A small network was trained on invented records. Each row is its activation on one of them, seen along a few directions.
Records have a field called ZUSU. Each example row is followed by its value.
Other fields move the rows too, some of them a lot.
In the rows, 500 means zero.
Strong random noise was added to every row along 7 fixed directions; ignore it. To show where, here is one row again and again, with new noise each time:
[510 634 449 461 518 429 384 467 406 631 381 579 508 424 504 406 647 456
 599 315 361 528 380]
[694 514 246 579 441 444 374 259 316 475 598 585 472 487 616 447 408 374
 573 366 414 487 524]
[431 411 369 528 391 392 161 259 611 418 603 417 646 422 667 631 111 538
 532 567 497 294 561]
[582 607 521 323 372 529 436 461 453 518 655 573 582 540 509 497 540 452
 525 281 467 479 487]
[589 659 379 453 489 742 607 549 417 534 664 527 284 611 559 456 506 524
 306 580 541 467 725]
[361 709 590 429 378 559 450 707 400 497 509 726 643 473 465 508 335 743
 449 555 333 448 507]
[860 483 275 545 394 487 658 434 139 349 558 765 471 707 468 483 530 413
 562 300 511 521 590]
[517 559 385 307 524 602 605 420 518 833 640 594 336 458 470 192 564 538
 512 289 600 560 597]
[714 512 116 629 627 496 575 292 270 694 438 612 204 480 555 224 608 384
 564 368 492 586 580]

[579 509 517 626 377 400 429 493 345 263 543 576 636 505 498 676 422 379
 494 584 349 488 331]
fuli
[358 531 579 403 464 452 294 391 649 580 646 402 606 323 615 438 372 464
 566 444 424 523 489]
talim
[719 457 306 685 570 612 536 334 410 338 665 364 299 518 649 508 461 296
 370 702 509 573 627]
ber
[374 546 293 818 601 458 358 451 374 608 371 559 392 278 641 364 239 621
 503 723 279 570 538]
til
[345 698 491 470 569 538 266 429 610 676 446 353 389 369 628 451 594 472
 444 563 391 430 494]
talim
[460 532 460 514 648 539 491 440 583 698 515 366 348 336 545 282 627 400
 462 506 508 593 484]
ber
[307 483 663 544 470 491 332 588 657 340 488 364 701 412 591 689 263 632
 474 772 445 418 513]
mutuf
[527 504 566 416 354 477 480 521 481 441 606 536 643 516 471 607 472 426
 535 382 478 466 440]
ralan
[604 402 293 629 427 558 699 476 283 442 610 712 396 636 453 455 240 668
 426 608 599 463 737]
til
[439 448 573 454 450 501 469 396 583 503 661 505 555 408 457 465 384 455
 523 430 542 509 352]
tok
[390 370 493 580 661 374 319 348 732 519 317 211 453 421 526 642 638 312
 528 536 582 400 330]
sodu
[403 549 422 587 595 520 313 422 601 559 472 383 419 376 673 503 384 474
 425 643 391 473 626]
talim
[402 593 637 418 479 580 474 507 536 548 548 482 488 428 479 488 550 491
 468 483 442 521 394]
til
[479 250 416 486 472 426 651 502 554 447 432 581 535 560 417 508 285 719
 537 541 714 391 687]
mutuf
[701 559 199 679 510 499 568 425 267 442 410 642 349 562 565 463 514 499
 457 518 439 479 695]
ber
[491 584 620 308 438 672 777 704 490 587 647 617 490 584 342 465 580 542
 423 430 596 557 531]
ralan
[419 415 504 503 599 475 495 535 669 453 257 246 418 571 498 747 658 423
 463 629 648 357 489]
ralan
[573 629 575 469 429 507 503 627 434 337 486 432 529 571 462 713 670 313
 433 559 434 496 318]
muvi
[485 453 414 565 599 397 590 496 496 686 335 560 370 425 387 349 626 480
 593 508 531 583 413]
fuli
[500 455 494 421 449 425 357 301 653 510 586 384 550 465 531 595 533 365
 517 344 530 402 410]
sodu
[514 611 591 532 421 687 645 628 427 424 765 591 519 521 517 451 353 552
 389 622 456 601 569]
tok
[431 699 473 560 417 592 454 556 326 494 638 688 530 391 496 432 369 604
 428 562 273 522 473]
mutuf
[420 561 463 576 536 639 430 553 601 392 485 344 361 530 582 719 478 476
 291 724 520 374 519]
sodu
[726 204 385 585 441 334 675 350 356 254 486 608 578 651 393 580 450 391
 667 334 679 509 437]
tok
[370 746 743 419 496 457 270 538 629 574 507 312 600 314 525 579 734 281
 525 459 276 564 197]
fuli

Here are new rows. What is ZUSU for each?
[717 511 263 809 747 499 555 396 316 470 300 360 175 512 596 456 841 170
 459 566 383 617 367]
sodu
[520 438 466 578 505 477 376 335 574 362 564 309 473 514 551 659 518 299
 463 517 549 428 416]
tok
[617 332 231 686 539 473 555 342 387 464 538 621 408 477 508 405 308 514
 553 555 551 559 593]
mutuf
[521 565 607 516 336 478 349 564 469 242 562 445 710 565 562 811 418 408
 481 555 347 399 423]
ralan
[498 542 382 771 595 427 698 690 159 492 208 842 407 505 352 436 528 660
 513 604 347 561 412]
sodu
[420 391 231 720 677 475 494 323 562 745 475 490 272 301 578 209 302 558
 538 662 485 574 535]
sodu
[600 347 332 528 500 484 639 481 443 448 394 520 389 635 418 620 529 449
 480 490 690 401 532]
ralan
[477 475 494 441 469 431 510 511 501 559 503 577 570 499 470 404 449 557
 581 401 541 504 568]
talim
[367 408 420 623 470 522 509 539 512 433 452 567 491 475 481 622 168 657
 414 788 550 344 571]
ralan
